A small network was trained on invented records. Each row is its activation on one of them, seen along a few directions.
Here are examples, each followed by its value of one field, RERAV.
Other fields move the rows too, some of them a lot.
In the rows, 500 means zero.
Random noise pushes rows far along 3 fixed directions. That doesn't count. These rows show it; they differ only by the noise:
[347 513 560 515 504 455 521 596 388 503 497 434 480 363 459 606 618 604
 568 487 665 490 451 456 524]
[487 532 649 486 417 345 507 572 657 251 449 404 638 458 391 399 371 396
 326 336 808 448 602 384 742]
[373 547 579 507 506 489 553 542 476 474 524 470 496 414 488 574 559 497
 568 480 553 484 473 454 574]
[534 456 295 289 653 382 664 354 211 307 472 506 261 334 630 590 656 680
 485 562 584 526 491 543 138]
[377 567 615 520 488 502 553 540 543 462 534 477 531 442 481 549 516 434
 559 460 524 475 488 441 640]

[572 470 446 455 572 504 495 449 405 588 502 506 480 556 494 535 538 564
 528 543 379 590 469 603 306] : vok
[466 565 592 570 516 650 570 462 584 583 576 541 498 546 548 570 488 419
 639 604 212 528 476 475 581] : tekab
[385 573 711 575 425 569 451 613 791 528 575 493 676 509 452 461 389 302
 556 376 473 433 483 399 908] : dedus
[637 572 535 469 484 557 518 390 667 504 516 550 614 690 482 363 332 306
 444 434 276 532 598 551 563] : mebat
[536 518 665 436 480 509 607 456 758 315 477 509 643 615 455 361 339 287
 397 423 456 496 643 438 683] : sodu
[559 479 478 415 506 378 563 450 622 271 426 477 491 505 494 445 429 436
 385 472 576 498 545 403 567] : duk
[614 576 558 489 465 521 537 392 771 416 489 550 611 653 516 375 323 288
 448 465 313 501 596 479 635] : vok
[505 502 503 512 519 526 508 476 491 503 514 482 515 471 506 586 516 555
 523 569 428 518 510 497 504] : tekab
[517 475 628 561 425 411 399 593 570 501 474 456 619 524 359 483 392 495
 423 424 623 503 491 512 607] : guga
[309 458 439 490 434 467 517 627 319 563 482 444 370 329 493 688 752 820
 618 513 694 354 440 482 406] : sovog
[586 473 435 434 488 406 493 491 411 483 471 448 506 469 517 492 515 544
 399 427 611 570 546 554 377] : noken
[629 489 515 499 527 496 447 499 692 495 514 521 566 694 451 336 324 334
 438 445 409 545 546 503 550] : vok
[797 436 470 398 461 208 438 453 695 185 365 442 567 610 405 233 220 355
  74 361 796 502 698 477 533] : daluz
[472 415 452 518 557 531 467 552 312 665 483 433 476 435 483 656 658 667
 560 561 522 602 423 555 326] : nofi
[695 491 460 503 500 550 453 432 644 491 484 522 581 703 402 333 314 346
 353 427 425 551 612 576 511] : movag
[451 500 532 511 510 571 597 449 581 470 573 525 489 488 577 573 537 412
 631 533 309 423 480 433 554] : duk
[400 507 610 727 446 551 273 737 450 866 530 437 650 641 295 493 527 544
 594 498 545 547 449 493 567] : mebat
[436 413 497 570 498 430 447 619 369 505 398 370 549 424 377 537 618 768
 441 516 857 473 501 482 440] : sodu
[647 439 478 565 496 503 358 516 536 621 447 481 614 728 309 329 360 424
 355 441 593 618 536 580 441] : movag
[715 409 411 349 556 379 555 339 526 255 454 507 484 536 509 430 366 449
 294 472 513 541 580 542 357] : duk
[623 487 525 470 450 375 509 455 595 358 473 503 622 568 420 339 326 398
 320 368 518 507 566 517 557] : sovog
[427 490 568 584 497 601 546 467 632 541 524 467 533 502 565 541 496 387
 571 508 357 453 549 481 632] : nofi
[665 476 391 415 567 438 441 438 521 411 510 481 579 653 437 390 383 439
 319 416 501 580 602 522 432] : movag
[631 403 294 332 538 276 437 495 317 397 394 422 448 414 510 471 540 677
 289 413 804 592 561 531 269] : noken
[408 493 341 417 581 466 620 389 386 498 488 550 301 383 630 642 689 614
 643 620 400 430 428 519 323] : guga
[515 501 545 483 412 390 569 518 554 322 434 430 506 404 533 512 462 550
 427 454 617 433 603 456 575] : daluz
[417 465 601 665 438 576 310 708 422 787 495 453 584 513 322 559 536 590
 548 522 629 548 367 555 583] : dedus
[669 451 358 396 530 479 511 390 386 474 469 525 468 549 546 436 511 590
 480 482 436 522 555 562 253] : mebat
[682 451 464 499 481 434 505 416 555 454 451 538 484 607 508 380 400 399
 390 517 486 519 563 551 370] : daluz
[407 444 349 560 512 427 365 613 213 700 442 434 447 414 414 572 646 832
 532 577 669 579 321 533 242] : sovog
[693 522 313 377 512 397 544 331 484 314 433 519 437 556 629 405 390 432
 327 481 475 570 630 521 339] : noken
[544 455 479 460 475 355 472 504 465 372 425 463 484 433 468 513 455 620
 403 479 643 491 533 515 467] : guga
[598 488 404 576 555 599 416 470 475 665 503 504 542 651 478 540 502 450
 499 573 388 588 410 568 389] : nofi
[570 489 508 458 575 579 529 401 535 512 531 538 549 599 484 482 462 444
 497 533 324 573 521 549 441] : sodu
[470 501 622 549 434 487 434 579 549 515 506 471 617 479 410 503 450 474
 460 441 598 510 504 487 637] : dedus

Here are new rows. What is RERAV for each?
[774 468 406 473 521 469 411 440 468 496 495 498 575 713 428 318 341 451
 362 436 489 586 561 583 317] : mebat
[462 496 491 541 529 580 461 494 381 761 505 518 495 561 473 528 584 584
 627 540 362 568 450 579 377] : mebat
[576 432 494 583 522 410 316 576 536 511 431 395 644 674 286 349 352 515
 302 462 778 573 521 490 538] : sodu
[786 489 427 344 445 292 637 361 603 146 378 479 531 588 555 277 304 350
 177 353 730 521 677 522 390] : noken
[444 557 411 376 635 584 712 323 428 438 581 600 294 404 709 615 628 465
 652 600 223 451 486 533 362] : dedus
[567 423 372 422 557 401 531 465 251 543 482 543 415 484 506 553 606 667
 505 516 490 522 461 574 258] : sovog
[553 450 379 531 474 461 376 536 304 602 447 466 479 490 516 537 559 624
 484 510 585 570 515 549 301] : noken
[748 575 497 443 527 514 540 330 673 430 549 560 616 789 486 281 254 227
 356 422 288 565 604 576 481] : mebat
[610 393 418 470 504 435 384 563 295 493 481 491 502 471 449 510 552 646
 426 495 674 525 494 498 298] : dedus
[504 472 562 566 480 548 558 538 493 554 462 451 554 537 482 549 524 496
 513 505 546 564 459 488 474] : nofi
[574 492 483 527 490 586 492 482 633 474 520 524 507 570 510 504 387 411
 492 530 325 469 507 511 584] : duk
[453 544 508 530 526 579 445 461 555 532 576 565 511 528 572 538 482 384
 584 526 281 472 522 461 591] : dedus
